A small network was shown many inputs. Here are its activations along a few directions, one row for each input.
In each table, some parts of the input vary, and every possible input appears once, in random order.
Descriptions start from the smaller parts, as in this example, which fits no table here: one of 3 separate values, together with either a single point or one of 9 places along a line or (one of 4 places along a line, together with one of 8 places around a ring).
Shared parts are said once, and a part with two or three values counts as separate values.

Other details of the inputs vary at random and push rows far along two fixed directions, the same in every table; ignore that.

Table:
r1: [-12 -10  -3   2  -6 -19  -1  22   0 -21 -12  10]
r2: [ 43  27   7  48   8 -40  12  20  -3  28 -60 -20]
r3: [ 28  18  13  63   2 -29  21  31  -1  23 -63  -3]
r4: [-19 -24  -7 -57  -2  17 -13 -15  -4  -5  54   7]
r5: [-20 -14   5 -36   4  25 -15 -25  12 -12  59  -1]
r6: [-15  -8 -14 -65  16 -32  19  51 -33 -52 -14   2]
r7: [-15 -23   4 -24   2  40 -31 -33  24   9  45  13]
r8: [ 13  43 -32 121   1  57   7 -85  35  82   0 -23]
r9: [  5 -15 -14 -13  -2 -18   0  38  -5 -10  -2   0]
r10: [ 35  27   9  57  -4 -41  34  29  -2  26 -47 -16]
r11: [ 26  33  25  50  10 -37  34  11 -22  18 -56 -21]
r12: [-10 -14  -9 -39  17 -23  -6  39 -26 -23 -20  16]
r13: [ 23  35  26  54   1 -33  22   9 -22   8 -65 -16]
r14: [-13  -4  21   4 -13  49 -25 -62  27   8  53  -4]
r15: [  4  -7  -6 -11   8  -9  -5  30  -4 -13 -10  19]
r16: [ -8   1   5   6  -9  -9   4  20  -4 -25  -3   0]
r17: [ 32  22  16  44   7 -23  25  14 -10  24 -80  -6]
r18: [ -1  -6 -18 -56   7 -29  15  39 -22 -26 -12   2]
r19: [ -3  -3  28  29 -25  64 -19 -73  33  21  58   1]
r20: [  0 -17 -23 -60   9 -27   3  47 -26 -31 -21   2]
r21: [  0 -26  -4 -21 -12  39 -24 -28  20  11  57   8]
r22: [-11  -3  -6 -19   9 -28 -11  20  -4 -29 -17   9]
r23: [-11  -1  -2 -36   1 -15   7  25 -24 -42 -22   1]
r24: [  9   1 -12 -24   3 -25   8  34  -8 -15   5   8]
r25: [-38 -36 -16 -76  -2  12 -18   0  -6 -45  25  21]
r26: [ -3  61 -20 118  -7  65   3 -77  38  91   1 -26]
r27: [-10 -15  -4 -38  -2  23 -18 -27  19   5  59   2]
r28: [ 25  29  20  63   1 -36  38  27  -6  13 -48 -19]
r29: [ -6 -13  21  26 -23  55 -23 -72  38  26  49  12]
r30: [-16 -35 -10 -57  -1  23 -26 -12  -5  -5  48   6]
r31: [-20 -13 -11 -42  10 -36  -6  36 -28 -42 -23  15]
r32: [-10 -12  12 -10  -7  40  -8 -37  19   2  64   4]
Description of these inputs: either one of 2 separate values or (one of 5 places along a line, together with one of 6 places around a ring).
Q: Which of the alternatives is r32?
A: one of 5 places along a line, together with one of 6 places around a ring

Table:
r33: [ -2  19 -21  40 -12  54 -11 -71  41  53  34   1]
r34: [-34 -33   1 -37  -8  -5  -3  19   2 -53  28  23]
r35: [-12  10  39  20 -10  21   6 -49   9  13  24  -5]
r36: [ 16 -17  25  27 -29  34 -16 -40  33  41  25  -6]
r37: [ -5   3 -19  56  -2  51 -19 -68  30  52  48 -23]
r38: [ 23 -22  18  10 -12  27  -1 -46  15  31  11   1]
r39: [ 34  23  32  39   8 -21  28   7 -13  43 -50 -24]
r40: [-11 -31 -15 -66 -15 -20 -23  35  -1 -38  14  15]
r41: [-34   3 -54 -36   7  20 -25  12 -15 -36  31  14]
r42: [-32 -11 -62 -56  23   6  -7  40   4 -29  17   9]
r43: [ 18   1  35  36 -13  29 -13 -64  45  35  44  -1]
r44: [ 20 -16  38  23  -4  46  -6 -62  15  60  28   4]
r45: [ 13 -11  18   6 -16  29   4 -43  16  31  14 -20]
r46: [   0   54  -44   32   29  -83   42   91  -41  -25 -108    6]
r47: [  6  -3  34  26 -24  59  -6 -72  20  27  15 -19]
r48: [-22 -14   2 -73  14  -3 -16  22 -23 -49   8   2]
r49: [-11 -27   2 -47  11  -6  -7  35  -2 -27  45  19]
r50: [ 11 -11  34  16 -11  25 -16 -21  16  44  25   1]
r51: [ 38  43  28  42  -1 -38  26  -4  -3  22 -39 -21]
r52: [-55 -11 -52 -36  19 -12 -17  26 -20 -44  25   5]
r53: [-19 -12  -3 -54  -9  10  -3  13 -16 -56  30   4]
r54: [ -7 -45 -13 -69   3  -4  -1  32 -24 -27  14  23]
r55: [ 39  34  19  47 -17 -33  34  -2  -1  17 -43 -23]
r56: [ -8 -27   5 -51   1  -1 -29  17   5 -12  34  11]
r57: [-25  17 -21  40  -6  32  -9 -43  10  25  22   1]
r58: [ 15   1  19  15 -20  26  14 -38  15  21  32 -16]
r59: [ 11  44 -20  79  12 -11   5   2 -11  17 -46 -24]
r60: [ 16  -8  18  25 -23  16  -2 -37  36  14  29   0]
r61: [-34  -6 -57 -49  14  13 -15  12  15 -22  23  10]
r62: [ -8 -24  -6 -56  16 -22  -9  40   0 -43  35  16]
r63: [-13 -23  -3 -72  14  -5 -10  13 -10 -21  25  -4]
r64: [ -8  26 -13  48  -9  73 -12 -68  31  41  30   4]
r65: [-29  -2 -66 -51   9 -13 -21  26 -13 -36  24  13]
r66: [ -7 -32 -14 -52   0 -17  -2  42   2 -48  32  15]
r67: [-10   7 -24  28   7  48   2 -22  27  44  19  -5]
r68: [-36 -21 -54 -34  18  10 -19  23 -14 -16  47  -1]
r69: [-13 -23  -4 -53 -10  12  10  16 -13 -22  48   3]
r70: [ 21  40 -25  63  12  -9  29  21  -4  44 -45  -6]
r71: [  13   25    4   14   11  -94   48   83  -49  -36 -124  -15]
r72: [ -2 -22  36  34 -22  46  -3 -79  20  33  11   8]
r73: [ 10   3  26  -1  -7  17  -9 -53  18  32  14 -16]
r74: [-25  -8 -56 -32   7  17 -21   4  -2 -12  45   7]
r75: [ 10  -5  36  49 -25  52  -9 -58  36  14  33   0]
r76: [-17 -34 -13 -75   0  -3   5  35 -23 -28  17   1]
r77: [-14 -39  -9 -61 -10  -8 -14  50 -12 -26  21  17]
r78: [ -1  23 -63 -21  29 -53  19  82 -27 -29 -48   8]
r79: [-14 -26 -18 -80  -5 -16  -6  19 -11 -39  10  -1]
r80: [ 22  38 -27  70   9 -16  20  18 -14  41 -41 -14]
r81: [ 23   2  -6 -39  24 -75   8  58 -35 -32 -62  12]
r82: [  65   49   46   95   16  -47   31    9  -23   31 -121  -14]
r83: [ 25 -13  35  22  -3  40 -11 -71  24  53  25  -1]
r84: [ 14  -3  29  12 -16  13 -26 -37  28  33  19  -1]
r85: [  7  12   5 -15  24 -61   8  78 -28 -63 -45  11]
r86: [ 15   9  32  17  -8  31   4 -53  20  35  43 -15]
r87: [ 11   6  35  18  -9  38   9 -46  12  43  46 -11]
r88: [  40   48   52  105    0  -63   27   26  -11   36 -116  -15]
r89: [-41   2 -55 -51  21  18 -13  35  -3 -46   8  16]
r90: [-20  -2   2 -64  10  -6  -7  25 -24 -58  25   7]
r91: [-10 -35  -4 -38  -7   6   0  28   4 -26  45  17]
r92: [  18   47  -53   38   33 -105   24   90  -42  -25 -103  -21]
r93: [-36 -20   3 -45 -15   6   5  -1 -10 -43  34   8]
r94: [ 23 -17  20  15 -22  31  -8 -68  24  36  14   2]
r95: [  47   41   48   96   13  -59   39    5  -21   36 -121   -9]
r96: [-17 -29   4 -41 -16  17 -30  13   0 -37  19  14]
r97: [-31  15 -17  33   3  43   1 -39  29  26   9   1]
r98: [  58   56   50  104    2  -52   18   29  -12   31 -116  -20]
r99: [-34 -24  14 -34   6  -2 -12   7   5 -41  36  23]
r100: [-15   6   6 -36  22 -65  18  60 -41 -44 -62  -2]
r101: [ 14 -15  26  17 -13  40  -9 -51   8  11   0   5]
r102: [ 16  13  34  65 -20 -27  14   8   1  18 -66  -5]
Q: Changing only one part turns r59 into r92. The same change can be made to r75. Which row results?
A: r60
Q: Changing only one part turns r72 into r94. The same change can be made to r95. Which row results?
A: r81
Q: Describe the family of inputs behind these rows.
A: one of 5 places along a line, together with either one of 4 places along a line or (one of 2 separate values, together with one of 5 places around a ring)
Q: Which other rows does r83 become when the choice among 2 separate values takes its other values? List them by row number.
A: r38
Q: Which other rows does r87 become when the choice among 2 separate values takes its other values? List them by row number.
A: r69
Q: Start at r61 and move only the place on the line of 4, one step at a time. The first step leads to r33. Which rows follow, in order?
A: r65, r92
Q: Which other rows does r80 become when the place on the line of 5 takes its other values? List them by row number.
A: r41, r57, r65, r74
Q: Which other rows does r98 become when the place on the ring of 5 takes its other values? List them by row number.
A: r48, r82, r85, r90

Table:
r103: [-25   8 -34  22  -8  59 -21 -54  28  19  36 -12]
r104: [-27  17 -37  15 -13  46 -16 -56  15  22  38  12]
r105: [ 20  16   3 -17  20 -64  18  67 -29 -31 -86   7]
r106: [-30 -36 -17 -76  -2 -35   3  68 -17 -67  18  18]
r107: [ -2  -9  15 -24   6   4 -14 -34  -6   3  17  -8]
r108: [ -1 -24  28  18 -16  41 -40 -58  24  22  42   8]
r109: [ -9 -19  28   6 -20  40  -7 -43  37  14  53   8]
r110: [  6  -2  27   0 -16  44  -7 -52  24  11  61  -4]
r111: [ 53  24  43 115 -20 -16  29  -9   0  51 -81 -17]
r112: [  2  55 -32  60  34 -56  35  72 -38  -6 -87  -2]
r113: [ -3   1  19 -11  -4   1 -12 -14   1  -4  38  -9]
r114: [ -9 -12  21 -19   0  10 -25 -24   6  10   6   2]
r115: [-24 -36 -10 -83   1   4   0   7 -25 -36  30   3]
r116: [ 41   8 -53   4  31 -79  35  87 -24  18 -61  -8]
r117: [-14 -36 -19 -76  11 -25 -20  59 -21 -75   4  34]
r118: [  2 -13  34   5 -14  66  -4 -91  24  43  48  -9]
r119: [ 40  40  36  65  -7 -24  38   6  -6  27 -44 -23]
r120: [-25   9 -41   7   5  28 -12  -7  15 -10  14 -13]
r121: [ 48  32 -44   3  27 -66  19  99 -25  20 -59 -10]
r122: [-32 -40  -5 -79  -7  10 -12  16 -13 -31  21  15]
r123: [  2 -27  36  29 -27  70 -23 -74  35  36  47  10]
r124: [-28   9 -47   3  -2  16 -10 -18  10  -4  16   5]
r125: [ -8 -12  19  -2  -6  -4 -18 -13  20  -4  32   5]
r126: [-14 -23 -20 -99  22 -29  -2  41 -32 -67   4  14]
r127: [-60  -4 -64 -57  41 -12  -6  63 -30 -64  16  18]
r128: [ 52  45  46 103 -21 -20  47 -10  -4  51 -56 -37]
r129: [ 58  46  49 117  -9 -29  35 -15  26  47 -69 -17]
r130: [-11 -16  18 -28  -5  21  -7 -13   5   5   3   9]
Q: Describe the family of inputs behind these rows.
A: either one of 2 separate values or one of 6 places along a line or (one of 4 places along a line, together with one of 5 places around a ring)
Q: Start at r104 and move only the place on the line of 6, one step at a time. The first step leads to r124. Which rows follow, in order?
A: r103, r120, r127, r112

Table:
r131: [-17 -17   2 -43  -7  -6  -6  14  -4 -39  -4  20]
r132: [ 28  15   6  28   2 -15  20  11   0  35 -44  -2]
r133: [ 35  15   5  32 -10 -19  25  13  -3  16 -34 -22]
r134: [-21 -13  -2 -26   9 -13   3  27  -7 -35  25  13]
r135: [-15 -18   0 -35  -2   2   8  28 -16 -35  14   4]
r136: [  0 -28 -19 -41   2   1  -3  36  -8 -12  12   8]
r137: [ -8 -10  37  33 -30  66 -36 -82  47  31  64   4]
r138: [ -4 -15 -15 -51  22  -3 -13  17 -15 -12   2  10]
r139: [  6  60 -52 100   7  17  14 -22   4  42 -32  -9]
r140: [-22  -8   1 -44   2  -3   9  19 -13 -31   8  12]
r141: [-15 -13   3 -43   8  -5 -17   6 -13 -43  -6  13]
r142: [ -3 -30   4   4  -8  55 -22 -52  40  39  75  10]
r143: [-10  51 -38  92  11  14  11 -21  20  42 -45 -25]
r144: [  7   6  18  23  -4 -32   5   8 -16  -6 -54  -3]
r145: [ -3  -2 -18 -40   2 -17 -11  28  -3 -24  26  -1]
r146: [ 13  27  22  23  16 -17  19   4 -20   0 -44 -11]
r147: [ 30  21   3  42   6 -20   3  23   4  32 -27  -6]
r148: [-11 -26   1 -34 -11  -3  -8  22  -7 -42   2  13]
r149: [ 20  11  25  56  -5 -27  10   4   9   2 -38   2]
r150: [ 32  19   3  41   2 -34  22  11   6  16 -24 -14]
r151: [  2  -8  18  -3  -9  66 -21 -93  31  38  61 -12]
r152: [-10 -29   9  -5 -13  59 -25 -69  22  50  58   1]
r153: [-11 -15 -17 -49   2 -18  -4  11 -18 -18  11  -4]
r154: [ 26  22   3  12  -3 -29  26  12  -4  11 -41 -12]
r155: [-28 -14   0 -40   5  -9   0  14 -25 -27   9   4]
r156: [-21  -1  -1 -30   6  -8  -8  31 -10 -33  24   7]
Q: Describe the family of inputs behind these rows.
A: either one of 2 separate values or (one of 4 places along a line, together with one of 6 places along a line)
Q: Which of the alternatives is r132?
A: one of 4 places along a line, together with one of 6 places along a line
Q: Which other rows does r147 become when the place on the line of 6 takes its other values? List them by row number.
A: r132, r136, r138, r142, r152
